These are the activations of a small neural network, seen along a few directions. Each row is one input.
Each table varies a few parts of the input and shows all the possible inputs, shuffled.
A made-up example of a description, with smaller parts first: one of 5 places around a ring, together with either a single point or one of 9 places along a line or (one of 3 separate values, together with one of 6 places along a line).
Shared parts are said once, and a part with two or three values counts as separate values.
In the rows, 128 means zero.

Other details of the inputs vary at random and push rows far along two fixed directions, the same in every table; ignore that.

Rows:
R1: [181  84 159 139 129  78 175 152 151 116 115 148 166 124 156]
R2: [108 141 136 138 144 114 138  84 104 177 133 127  95 122 131]
R3: [109 130 101 137 139 127 139  91 108 179 120 142  82  98 121]
R4: [111 114 118 131 128 113 115  93  81 156 129 127  81 133 105]
R5: [108 131 105 104 144 126 146  91 105 181 121 127  88 107 126]
R6: [185  54 121 141 115  79 144 162 131 101 119 137 158  99 133]
R7: [111 138 132 142 141 117 140  88 103 179 127 142  88 127 124]
R8: [180  79 132 152 131  88 168 150 157 111 118 142 164  84 153]
R9: [108 132 104 115 145 126 142  91 105 180 124 132  88 103 125]
R10: [109 132 103 125 146 126 139  92 105 178 126 137  86  99 124]
R11: [115 113  97 133 132 118 110 100  81 160 137 126  88 103 105]
R12: [114 124  75 103 138 110 139 110  95 176 109  78  90 119  78]
R13: [155 142 130 128 112 185 125 202 219  47 124 139 216 120 166]
R14: [188  90 139 115 146  68 202 170 163 118 100 106 175 132 130]
R15: [180  86 180 128 128  65 166 150 139 107 126 131 157 140 149]
R16: [113 113  96 123 131 117 113 100  80 162 135 122  90 106 107]
R17: [112 118 121 130 135 112 114  94  78 152 138 126  83 129 106]
R18: [ 79 211 147 126 118 202  81 135 157  99 145 119 136 173 134]
R19: [182  58 145 129 118  72 151 155 125  98 117 132 154 129 135]
R20: [180  73 130 113 126  89 179 153 156 121 105 137 161 103 153]
R21: [116 154 129 118 146  99 156 101 103 174 112  92  88 151  88]
R22: [181  87 162 137 137  76 172 153 148 113 123 147 168 120 158]
R23: [152 151 162 115 120 175 130 207 207  48 128 143 220 153 169]
R24: [110 140 152 130 138 104 129  88  94 167 138 127  83 144 119]
R25: [111 140 152 139 139 104 126  87  95 165 140 133  82 141 117]
R26: [111 141 135 140 149 115 137  89 100 176 135 142  90 123 126]
R27: [114 113  97 141 128 116 108  94  85 160 137 117  92  98 108]
R28: [110 119 121 128 130 110 115  88  79 154 135 112  87 128 112]
R29: [ 82 182  92 119 109 217  64 145 146  95 143 114 145 135 120]
R30: [184  58 145 148 120  72 145 154 127  93 121 142 152 123 132]
R31: [109 140 136 119 148 116 143  90 100 178 131 132  93 130 130]
R32: [154 122 119 109  92 179 106 217 192  35 123 130 216 137 147]
R33: [ 84 186 116 144 114 211  58 137 143  81 150 129 135 151 115]
R34: [180  74 129 123 126  90 176 154 156 119 107 143 161  99 152]
R35: [112 113  97 113 130 117 117 100  80 164 132 116  91 109 109]
R36: [ 79 207 145 120 114 206  85 140 157 102 137 130 132 180 128]
R37: [ 78 206 129 108 123 217  99 141 163 115 130 134 142 166 137]
R38: [ 80 206 143 138 115 204  78 137 159 100 142 142 131 174 125]
R39: [112 118 121 138 131 110 112  87  81 152 137 117  86 125 110]
R40: [111 109  95 114 123 118 118  99  84 167 124 117  89 112 107]
R41: [113 113  96 131 127 116 111  93  84 162 135 112  93 102 110]
R42: [180  88 178 156 124  62 156 144 144 103 130 134 160 130 150]
R43: [110 119 121 120 134 112 117  94  76 155 135 121  84 132 108]
R44: [153 131 146 115 105 170 106 209 183  25 134 133 210 154 147]
R45: [117 133 102 108 141 106 141 106  86 165 108  84  87 137  77]
R46: [112 113  98 103 129 117 121  99  79 166 130 111  92 112 110]
R47: [181  88 163 156 133  75 168 147 152 111 124 142 170 112 158]
R48: [112 140 152 149 139 103 123  86  96 163 143 138  81 137 115]
R49: [ 82 195  97 122 120 226  93 142 170 111 128 145 136 131 131]
R50: [181  75 133 120 129  87 176 149 157 117 113 127 167  96 157]
R51: [181  83 160 129 129  78 178 153 150 118 113 142 167 127 158]
R52: [181  88 178 165 124  62 153 143 145 101 131 139 159 127 148]
R53: [180  84 175 140 120  66 164 150 143 109 120 138 155 142 147]
R54: [156 126 122 116  96 176 103 210 192  32 131 119 221 130 152]
R55: [ 84 199 101 132 129 225  88 143 167 107 138 149 135 123 130]
R56: [ 79 185 115 109 109 214  72 147 141  89 135 124 135 167 117]
R57: [183  63 149 126 121  70 152 150 123  96 123 116 161 124 141]
R58: [ 81 206 143 147 115 204  75 136 160  98 144 147 130 170 122]
R59: [ 78 210 131 125 127 213  91 134 164 111 141 129 146 155 141]
R60: [ 81 198 101 130 124 224  89 137 171 109 137 134 140 123 135]
R61: [109 141 152 138 135 102 127  82  97 166 137 118  86 140 123]
R62: [ 77 210 132 116 127 214  95 135 163 112 139 123 146 159 142]
R63: [113 117 121 139 135 112 111  94  79 150 140 131  82 126 104]
R64: [112 109  94 124 124 118 114  99  84 165 126 123  87 109 106]
R65: [187  76 111 110 144  77 196 167 173 125  96 106 163 108 123]
Description of these inputs: one of 5 places around a ring, together with either a single point or (one of 3 separate values, together with one of 4 places along a line).
Q: Changing only the place on the ring of 5 turns R37 into R20. The same change can be made to R2. Which row results?
A: R60
Q: Which other rows agree with R21 in the place on the ring of 5? List them by row number.
A: R15, R18, R24, R25, R36, R38, R42, R48, R52, R53, R58, R61
Q: Change only the place on the line of 4 in R4. List by row number the other rows that result.
A: R19, R30, R56
Q: Change only the choice among 3 separate values in R60. List by row number the other rows that result.
A: R10, R49
Q: Start at R48 and move only the place on the ring of 5, one step at a time. The first step leads to R26. Which rows follow, in order?
A: R55, R11, R63

Rows:
R66: [160  78 128 122 146  49 185 103 100 179 109 113 105 106 122]
R67: [164  61 129 140 132  50 154 107  86 151 123 120 107 104 119]
R68: [ 92 148 110 125 129 139 100  95  88 154 135 110  85 138  97]
R69: [200  71 146 125 125  86 178 187 177  83 109 138 196 115 156]
R70: [118 186 220 166 126 145 104 137 159  82 158 159 152 193 156]
R71: [122 141 122 133 110 173  90 159 151  80 139 135 160 131 136]
R72: [122 158 122 116 124 176 122 160 172  98 126 129 165 133 142]
R73: [ 91 156 103 119 139 154 123  92 112 174 129 127  92 113 124]
R74: [122 157 120 119 124 178 120 159 172  98 127 133 165 127 144]
R75: [123 144 127 123 111 168  95 166 148  77 133 128 158 150 123]
R76: [ 91 144 110 123 126 143  97  94  89 153 139 117  87 131 110]
R77: [124 142 123 130 110 171  93 162 150  77 135 136 157 139 128]
R78: [ 94 144 105 135 127 145  96  95  94 152 138 122  87 124 105]
R79: [166  74 133 118 141  57 184 116 111 163 112 119 123 106 136]
R80: [163  76 127 126 145  53 183 108 107 172 111 117 110 101 126]
R81: [ 93 141 105 130 125 147  96  96  91 152 137 130  85 125 107]
R82: [182 111 234 160 140  46 194 129 160 127 125 158 154 162 175]
R83: [122 158 123 113 124 175 124 164 170  97 122 129 162 143 134]
R84: [ 92 159 101 125 141 150 124  93 114 174 127 124  89 115 114]
R85: [123 154 117 123 123 179 120 161 173  98 125 142 162 128 140]
R86: [ 90 145 112 119 127 141  99  94  87 155 137 113  87 136 107]
R87: [201  57 150 138 110  83 147 187 159  61 124 136 198 114 156]
R88: [123 160 118 125 125 175 121 161 175  98 125 130 163 130 135]
R89: [ 90 156 103 116 140 151 126  93 110 174 125 127  86 122 115]
R90: [ 93 147 108 128 129 141  99  95  91 152 136 113  85 132 100]
R91: [165  59 132 131 129  52 154 113  85 148 122 124 108 111 120]
Q: Describe the family of inputs behind these rows.
A: one of 2 separate values, together with either a single point or (one of 3 separate values, together with one of 4 places along a line)
Q: Changing only the choice among 2 separate values turns R66 into R68. The same change can be made to R82. Which row results?
A: R70
Q: Change only the place on the line of 4 in R66. List by row number the other rows that result.
A: R80, R84, R88
Q: Change only the choice among 2 separate values in R88. List by row number the other rows that result.
A: R67

Rows:
R92: [193  83 135 136 109 105 140 206 175  47 114 123 201 131 126]
R93: [143  96 117 134 131  80 139 113  95 147 120 108 101 122  96]
R94: [135 106 128 114 140  94 165 101 111 175 119 129 109 109 143]
R95: [134  89 128 114 129  93 141 100  90 158 130 130 106 110 141]
R96: [ 70 193  98 100 129 211 102 120 142 145 128 132 116 137 128]
R97: [191  74 133 141 106 111 126 201 166  44 125 135 202 118 139]
R98: [119 168 109 133  98 235  66 204 202  25 141 145 206 133 145]
R99: [137  99 131 111 132  81 148 111  91 154 118 107 102 139 110]
R100: [137  96 126 107 131  82 148 114  91 155 116 108 101 137 107]
R101: [ 73 195  93 131 130 206  92 114 144 141 135 130 112 122 119]
R102: [134 110 134 117 141  92 164  98 112 176 122 128 109 110 146]
R103: [ 70 207 109 103 138 200 111 116 143 149 127 115 111 150 117]
R104: [ 73 173  82 125 118 210  68 118 122 124 141 132 107 121 111]
R105: [137 117 134 114 148  87 173 105 116 174 115 114 110 122 130]
R106: [ 76 189  83 124 128 211  94 122 144 138 129 131 114 120 114]
R107: [ 68 177  97 100 118 211  77 117 119 129 140 133 110 138 126]
R108: [ 65 185 110 108 119 198  71 112 108 129 144 120 104 155 112]
R109: [134 110 181 144 133  75 138  92  86 152 141 145  99 149 140]
R110: [123 198 122 136 117 224 100 206 229  41 128 129 211 146 138]
R111: [191  71 128 137 105 113 126 204 165  45 123 135 201 117 136]
R112: [191  91 151 147 112 100 139 197 177  48 121 120 202 135 133]
R113: [191  79 145 149 107 107 126 197 168  43 130 133 205 120 145]
R114: [139  85 112 139 130  93 131 102  93 152 132 129 104  93 126]
R115: [137  87 125 112 127  87 135 109  82 150 127 120 105 125 120]
R116: [136  92 137 119 128  83 135 105  84 150 132 119 107 127 127]
R117: [ 73 208 138 155 134 192  96 101 148 143 145 157 102 143 132]
R118: [137  80 112 104 127  98 142 109  88 157 122 132 105 107 132]
R119: [ 77 197  84 120 135 203 104 125 146 140 124 118 110 131  99]
R120: [186  96 180 168 111 111 132 184 182  49 139 171 199 127 172]
R121: [ 64 190 121 115 121 193  71 106 108 132 150 118 103 157 118]
R122: [ 63 188 113 111 121 204  75 104 117 136 148 130 105 141 134]
R123: [133 107 174 137 132  85 142  89  95 159 139 156 100 131 155]
R124: [137 104 142 118 133  77 148 106  92 154 123 105 105 142 115]
R125: [ 67 179  99 101 117 202  71 119 108 127 139 122 103 153 108]
R126: [138 111 123 107 147  91 174 109 115 173 110 116 108 120 124]
R127: [190  82 151 153 108 105 125 195 170  43 133 133 206 121 148]
R128: [138 109 117 104 146  92 175 112 114 174 108 117 107 118 121]
R129: [139 106 165 169 134  72 129  93  89 147 143 146  93 132 124]
R130: [137  97 112 104 139 100 167 109 109 174 111 131 108 106 134]
R131: [122 181 124 135 103 212  76 204 199  28 134 121 198 163 119]
R132: [ 66 181 102 103 119 209  76 112 118 131 143 132 109 139 128]
R133: [141 117 124 142 149  84 163 102 119 169 119 113 107 105 118]
R134: [140  94  96 128 138  99 158 110 111 169 112 130 105  89 119]
R135: [141 111 113 134 147  88 164 107 117 169 114 115 105 104 112]
R136: [176 116 194 141 124 110 165 171 190  86 126 167 192 141 185]
R137: [ 75 169  77 121 117 212  69 123 122 122 138 133 109 120 110]
R138: [136 107 148 122 134  75 148 103  93 155 125 104 105 143 119]
R139: [141 104 133 146 134  74 138 104  96 149 127 105 102 125 104]
R140: [137 102 136 114 132  79 148 109  92 154 120 106 104 140 112]
R141: [137 120 140 118 149  85 173 102 117 174 118 113 110 123 133]
R142: [179 127 200 143 132 103 173 176 196  83 123 154 194 155 171]
R143: [138  89 118 143 130  91 130 100  94 152 134 129 104  93 129]
R144: [ 71 181  94 131 119 197  62 113 110 123 146 120 100 138  98]
R145: [139 118 170 169 138  67 140  94  99 149 134 134  93 148 112]
R146: [141 109 107 131 146  90 165 109 116 169 112 115 104 103 109]
R147: [136 103 122 110 140  96 166 104 111 175 116 130 109 108 139]
R148: [189  91 130 140 118 123 155 198 197  65 115 143 210 102 157]
R149: [136 121 187 144 137  69 150  96  98 153 131 132 100 164 129]
R150: [ 74 219 144 157 143 184 104 102 151 144 141 143 101 156 118]
R151: [188  98 142 147 119 120 153 194 200  65 120 142 211 104 164]
Q: Describe the family of inputs behind these rows.
A: one of 2 separate values, together with one of 5 places around a ring, together with either a single point or one of 5 places along a line
Q: Changing only the choice among 2 separate values turns R108 into R144. The same change can be made to R118. Which row results?
A: R137
Q: Changing only the choice among 2 separate values turns R105 into R110. The same change can be made to R124. Which row results?
A: R112
Q: Change only the place on the ring of 5 in R117. List by row number the other rows that result.
A: R120, R129, R145, R150
Q: Which other rows agree with R118 in the choice among 2 separate values and the place on the ring of 5? List them by row number.
A: R95, R107, R122, R123, R132
Q: Change only the choice among 2 separate values in R141. List by row number the other rows that result.
A: R133
Q: Change only the place on the ring of 5 in R123. List by row number the other rows that result.
A: R109, R136, R142, R149
Q: Change only the choice among 2 separate values in R122. List by row number the other rows that result.
A: R143
Q: Which other rows agree with R96 in the choice among 2 separate values and the place on the ring of 5? List them by row number.
A: R94, R102, R130, R136, R147
